Each row below holds a small network's activations on one input, seen along a few directions.
Each table varies a few parts of the input and shows all the possible inputs, shuffled.
Descriptions start from the smaller parts, as in this example, which fits no table here: values(2) and (point or ring(9) or (line(4) and ring(8))).
Shared parts are said once, and a part with two or three values counts as separate values.
In the rows, 128 means zero.

Other details of the inputs shift rows strongly along two fixed directions, in all tables alike. That doesn't count.

Rows:
r1: [131 128 130 105 147 141 136 139 109 137 150]
r2: [196 234 163 250 147 127 171  57  88 121 128]
r3: [151 146  97 126 135 148 132 142 132 158 139]
r4: [139 133  90 135 106 119 121 128 139 138 136]
r5: [195 200 199 228 162 127 178  65  80 114 120]
r6: [152 125 124  99 157 177 152 172 100 151 177]
r7: [161 180 190 229 130  86 157  18 124  86  95]
r8: [109 117 126 122 129 117 133 138 141 118 129]
r9: [133 118 117 117 149 158 137 135 119 129 148]
r10: [139 122 129 118 140 154 132 153 110 138 129]
r11: [175 166 188 235 123  90 162  20 132  89 101]
r12: [139 101 127 115 121 117 127 134 130 129 127]
r13: [116 140 142 121 135 151 123 158 122 132 147]
r14: [109 105 119 110 116 106 102  98 145 108 115]
r15: [116 112 126 124 125 119 134 138 144 119 132]
r16: [ 97  78 133 134  86  80  99 102 175 116 102]
r17: [112 118  97 133 101  70  99  82 168 134  85]
r18: [122 118 130 116 127 125 115 132 121 127 109]
r19: [143 153  92 135 127 142 134 145 120 144 149]
r20: [130 100 116 119 128 134 125 117 138 121 134]
r21: [129 125 121 117 144 151 147 144 125 125 150]
r22: [135 161  86  95 157 172 130 180 114 166 155]
r23: [135 136 133 109 138 152 121 153 106 132 128]
r24: [ 90 102 137 120  84  79  96 103 162 112  91]
r25: [111  75 123 114  95  64 103  96 158 114  91]
r26: [105  92 114 116 121 104 111  96 147 113 112]
r27: [ 82  85 132 130  94  74  97 101 169 115  96]
r28: [124 142 102 123 111  96  99 104 153 136 104]
r29: [139 133 123 111 153 178 156 190 116 137 173]
r30: [105 123 136 120 117 126 124 139 133 128 120]
r31: [131 123 129 109 149 141 140 140 110 139 150]
r32: [143 131 128 111 145 190 142 189 104 151 153]
r33: [124 147  90 126 114 114 113 129 132 133 131]
r34: [181 218 201 228 167 171 190 102  74 127 139]
r35: [105 110 122 108 110  99 111 107 152 104 117]
r36: [125 115 129 110 129 113 122 131 122 125 122]
r37: [124 118 132 102 127 116 118 121 125 127 136]
r38: [112  97 132 128 102 105 109 116 147 124  95]
r39: [129 139 127 108 154 186 141 188  98 149 148]
r40: [100  97 116 114 115  96 120 105 154 109 114]
r41: [137 139  97 130 126 121 122 121 142 150 119]
r42: [109 123 128 119 128 117 129 138 139 115 129]
r43: [127 140 138 114 132 156 121 157 112 134 129]
r44: [122 112 128 119 128 125 119 132 122 129 109]
r45: [123 142 133 114 139 143 135 158 124 120 148]
r46: [111 113 134 125 114 127 129 139 137 131 122]
r47: [120 107 132 109 110  89 106 113 137 115 108]
r48: [145 129 124  98 162 175 152 171  97 151 174]
r49: [113 135 139 125 140 151 129 157 122 134 145]
r50: [114 122 134 120 121 130 115 137 127 129 110]
r51: [151 127 123 105 151 186 142 186  98 149 153]
r52: [130 154  95 124 111 116 109 129 132 130 133]
r53: [ 99  96 134 133 105 100 110 118 158 122 113]
r54: [126 129 119 112 151 156 131 135 114 125 146]
r55: [118 109 134 127 109 129 129 140 140 131 125]
Each input here is: line(5) and (values(2) or ring(9)).
The inputs of r53 and r13 match in every part but the line(5) part. If r25 is changed in the same way as r53 into r13, which row does it become?
Answer: r47
Change only the values(2) part in r52. List by row number the other rows that result.
Answer: r28
List by row number the other rows that have the line(5) part in common with r30.
Answer: r1, r7, r18, r22, r33, r36, r42, r49, r50, r54

Rows:
r56: [145 153 121 147 137 148 130 128 125 135 128]
r57: [128 140  90  87 148 182 130 192 104 162 162]
r58: [143 123 153 129 149 144 144 119 109 124 134]
r59: [105  96 103 130  89  81  94  96 177 120  88]
r60: [148 164 149 192 117  93 133  59 127 122  95]
r61: [148 156 122 134 136 133 131 122 112 132 140]
r62: [ 42  17  36  21  62  77  52 167 207 142 100]
r63: [146 156 121 135 135 131 133 122 109 132 140]
r64: [109 104 106 126  95  81  90  91 167 119  86]
r65: [130 142  91  77 152 169 134 190 101 154 172]
r66: [137 135 165 140 131 141 137 139 118 131 134]
r67: [148 122 154 134 140 143 146 130 107 124 126]
r68: [120 104 119  80 169 179 136 185  99 141 164]
r69: [133 114 147 147 149 145 149 128 117 122 143]
r70: [154 164 149 192 120 100 124  57 127 116  90]
r71: [144 153 121 143 135 146 128 126 118 137 127]
r72: [142 151 121 144 131 131 145 129 122 135 146]
r73: [130 141  92  81 150 170 137 192 105 154 175]
r74: [104  95 102 130  86  81  94  95 174 122  89]
r75: [105  98 103 128  88  81  91  92 168 121  88]
r76: [106  94 102 122  84  70  98  96 172 117 105]
r77: [149 135 180 194 140 103 145  58 117 102 107]
r78: [131 142  92  84 152 184 126 190 104 160 158]
r79: [ 99  97 103 125  95  69 104 100 178 127  88]
r80: [134 137  90  86 148 180 132 194 112 149 175]
r81: [145 125 158 142 129 143 148 141 115 125 129]
r82: [104  99 104 127  87  79  92  92 168 125  89]
r83: [147 120 153 138 138 144 149 131 110 124 129]
r84: [121 115 133  88 141 179 137 206 116 150 166]
r85: [132 142  90  84 156 187 124 192 109 154 156]
r86: [138 152 121 150 132 140 142 129 123 144 133]
r87: [148 154 123 138 133 134 133 124 116 132 143]
r88: [122 120 136  81 145 176 131 201 108 150 161]
r89: [ 46  15  34  11  66  71  52 171 211 128 112]
r90: [122 145 157 130 145 147 142 123 113 112 133]
r91: [149 159 147 201 110  97 136  62 135 122  98]
r92: [103  96 145 123 115  96 114  88 153 106 108]
r93: [126 140 165 142 139 139 133 140 112 127 134]
r94: [147 118 153 143 136 145 153 133 114 124 131]
r95: [144 153 122 143 140 127 148 132 130 134 143]
r96: [122 141 154 135 142 142 138 139 105 110 126]
r97: [120 137 154 140 138 149 150 130 124 112 141]
r98: [143 158 182 180 142 144 153 127 109 123 137]
r99: [105 108 107 120 104  69  99  91 163 126  83]
r100: [145 155 123 139 142 126 145 129 125 133 141]
r101: [122 139 155 145 137 143 144 141 112 109 131]
r102: [149 166 149 190 120  92 131  56 123 122  93]
r103: [ 51  24  39  11  70  72  51 163 195 129 111]
r104: [130 136 155 129 152 147 141 116 115 120 137]
r105: [158 141 187 190 117 103 146  75 119 106  97]
r106: [132 140  90  82 147 173 134 192 104 153 175]
r107: [137 142  92  79 156 177 127 190 108 146 169]
r108: [156 163 185 162 144 143 146 119  99 128 129]
r109: [112 102 105 118  94  73  92  93 166 110 100]
r110: [150 161 147 197 112  96 132  59 130 121  96]
r111: [101 101 104 123  97  69 101  96 173 126  86]
r112: [142 121 152 132 146 145 146 122 112 125 138]
r113: [153 163 149 194 115  98 127  58 130 120  94]
r114: [155 166 112 113 160 180 142 169  93 144 169]
r115: [148 124 154 130 143 142 144 128 103 124 124]
r116: [107 104 106 115 100  60 102  95 167 118  99]
r117: [114  80 141 126 109  93 119  92 152 111 106]
r118: [141 116 151 141 142 147 153 125 120 124 142]
r119: [122 137 154 150 135 144 148 143 116 109 133]
r120: [133 138  91  85 147 177 134 194 111 152 177]
r121: [177 186 169 224 126  96 146  41 125 101 106]
r122: [104 105 106 122 100  69 100  94 168 126  85]
r123: [120 140 155 136 140 149 146 128 121 112 138]
r124: [ 58  47  56  47  76  77  69 148 187 141 100]
r125: [111 124 134  83 153 174 127 201 103 146 160]
r126: [148 131 178 197 137 104 147  60 121 102 109]
r127: [121 142 156 131 142 147 143 126 117 113 136]
r128: [128 131 153 136 146 149 145 121 122 120 142]
r129: [146 158 123 131 146 124 140 126 117 133 137]
r130: [131 138  90  85 145 175 136 194 107 153 177]
r131: [147 150 121 147 131 139 138 128 125 129 144]
r132: [104  94 101 122  83  68 101  96 169 118 106]
r133: [125 138 164 147 137 140 136 142 116 127 136]
r134: [143 154 122 141 133 130 141 126 117 134 145]
r135: [151 165 148 191 117  95 128  56 122 120  92]
r136: [113 113 122  86 157 187 146 186 120 138 174]
r137: [147 132 160 131 136 140 140 135 104 125 122]
r138: [146 129 159 133 133 141 142 137 107 125 125]
r139: [107 124 124  85 151 178 137 202 103 128 157]
Describe the family of inputs behind these rows.
Answer: line(4) and (ring(9) or (values(2) and line(6)))
The inputs of r63 and r130 match in every part but the line(4) part. If r65 is changed in the same way as r63 into r130, which row does it become?
Answer: r134
The inputs of r62 and r78 match in every part but the line(4) part. If r86 is changed in the same way as r62 into r78, which row does it become?
Answer: r102
Change only the ring(9) part in r67. List by row number the other rows that result.
Answer: r77, r88, r92, r93, r112, r127, r138, r139
Change only the values(2) part in r120. List by row number the other rows that result.
Answer: r82
A walk changes only the line(4) part. It starts at r95 and steps to r100. List the rest of the walk in order.
Answer: r116, r129

Rows:
r140: [127 132 102  88 149 190 120 203 119 162 155]
r141: [119 142  90  85 149 165 132 201 105 141 175]
r142: [157 162 152 174 128 131 141 109 123 138 117]
r143: [160 172 148 167 136 109 149 100 120 130 124]
r144: [158 154 148 180 125  80 133  58 141 109 108]
r145: [102 115  89  81 115 118 113 165 141 127 141]
r146: [177 168 148 179 149 152 156 117 113 133 146]
r147: [151 196 147 166 154 157 143 115  97 127 133]
r148: [171 199 158 178 149 184 167 140  92 137 151]
r149: [111 116  92  97 123 152 120 191 125 138 158]
r150: [127 100  88  81 138 163 124 167 135 156 152]
r151: [101 109 154  87 154 174 151 203 113 141 187]
r152: [124 144  99  76 161 179 119 196 115 158 157]
r153: [129 166 144 177 125 100 115  72 123 110  99]
r154: [167 190 151 167 157 143 149 121 106 133 139]
r155: [111  85 147  57 136 171 109 191  99 127 135]
r156: [ 84  73  95 105  67  66  87 119 182 112  97]
r157: [112  66 145  67 111 124 110 171 121 112 129]
r158: [136 122 139 190  92  72 116  30 158  94  86]
r159: [165 180 136 166 158 152 156  97 100 118 148]
r160: [ 95  82  96  94  86  49  85 111 184 117  97]
r161: [148 168 197 176 184 191 183 142  82 117 127]
r162: [101  94 101 101  83  99 106 139 166 123 115]
r163: [114 103  80  90 135 165 117 169 125 137 160]
r164: [ 95  89  81  92 111  92  93 108 153 114 120]
r165: [122 107  93  91 125 145 130 191 121 161 148]
r166: [163 165 144 165 142 114 148  87 121 129 126]
r167: [146 158 143 181 117  85 135  56 134 100 108]
r168: [102  86  96  98  88 103 105 126 167 123 117]
r169: [130 153 147 187 114 113 115  82 127 115  98]
r170: [166 173 145 181 141 157 158 115 106 123 147]
r171: [162 115 190 152 137 131 140  82  97  96 120]
r172: [185 191 156 183 158 171 168 146  98 140 159]
r173: [141 158 146 172 128  95 126  72 117 134  90]
r174: [124 113 188 184 124  87 155  82 140  85  84]
r175: [185 178 146 181 162 172 176 131  80 153 155]
r176: [174 195 159 178 163 187 158 135  92 154 139]
r177: [168 149 142 178 139 132 141  86 128 125 128]
r178: [124 123  88  94 144 182 132 197 110 145 176]
r179: [ 82  76  84  96  86  54  82  96 173 105 100]
r180: [139 124 144 187  90  74 121  26 161  97  84]
r181: [142 177 142 171 137 121 134 103 108 117 126]
r182: [136 109  84  84 153 183 138 185 104 168 165]
r183: [104  95 185 176 107  66 133  64 157  81  59]
r184: [ 79  45 129  94 114  95 122 129 166  98  97]
r185: [157 166 138 161 139 127 147  75 119 113 128]
r186: [141 169 152 173 113  94 132  71 133 110 101]
r187: [125 145  96  76 142 169 141 199 114 145 171]
r188: [ 90  70  96  95  79  75  77 127 186 127  93]
r189: [ 65  19 121  90 100  68 103  94 186  89  75]
r190: [155 156 146 177 128 126 144 110 109 144 114]
r191: [ 96  61  95  98  77  65  88 103 188 128  92]
r192: [124 149 145 177  97  62 113  52 149  98  83]
r193: [105  68 146  62 114 133 103 172 118 116 123]
r194: [164 200 155 182 157 191 156 136  87 137 145]
r195: [ 91  84 145  84 142 151 137 171 131 131 171]
r196: [123 125  97  88 147 186 126 201 102 175 148]
r197: [ 60  61 151  88 101  91 101 135 165 119 122]
r198: [126 120 189 164 145 126 152  80 125 109 142]
r199: [ 78  96 153  79 143 163 124 181 124 140 156]
r200: [124 106  79  72 149 146 127 160 115 157 150]
r201: [ 94 119  92  67 122 140 102 163 140 139 128]
r202: [135 128 102  89 141 175 139 207 120 163 166]
r203: [103  93  92  92 102  76 107 133 146 140 111]
r204: [117 123  89  72 133 150 129 169 129 137 158]
r205: [111  88  88  88 117  90  96 109 166 124 117]
r206: [128 143 147 165 110  70 107  53 152 120  73]
r207: [164 184 146 168 154 139 156 118  88 147 131]
r208: [138  84 195 165  89  54 112  37 138  75  74]
r209: [169 198 154 183 152 183 163 141  89 134 153]
r210: [156 185 155 174 140 170 148 120 104 134 129]
r211: [ 86  83  95  82  89  62  82 114 178 131  89]
r212: [116 134  96  95 141 183 125 206 108 149 166]
r213: [122 111  83  75 142 139 129 172 115 157 152]
r214: [125 112  85  68 149 151 124 160 130 151 153]
The inputs of r206 and r214 match in every part but one. If r196 is changed in the same way as r206 into r214, which row does it become?
Answer: r182
Describe the family of inputs behind these rows.
Answer: line(5) and (values(3) or (values(2) and line(6)))
A walk changes only the line(6) part. It starts at r190 and steps to r142. List the rest of the walk in order.
Answer: r188, r148, r209, r212
Change only the values(2) part in r187. List by row number the other rows that result.
Answer: r162
Change only the values(2) part in r170. List by row number the other rows that result.
Answer: r167
Change only the line(5) part in r171. List by row number the other rows that result.
Answer: r155, r157, r193, r208
Change only the values(3) part in r157. List by row number the other rows that result.
Answer: r151, r174
Change only the values(3) part in r199. List by row number the other rows that result.
Answer: r155, r161
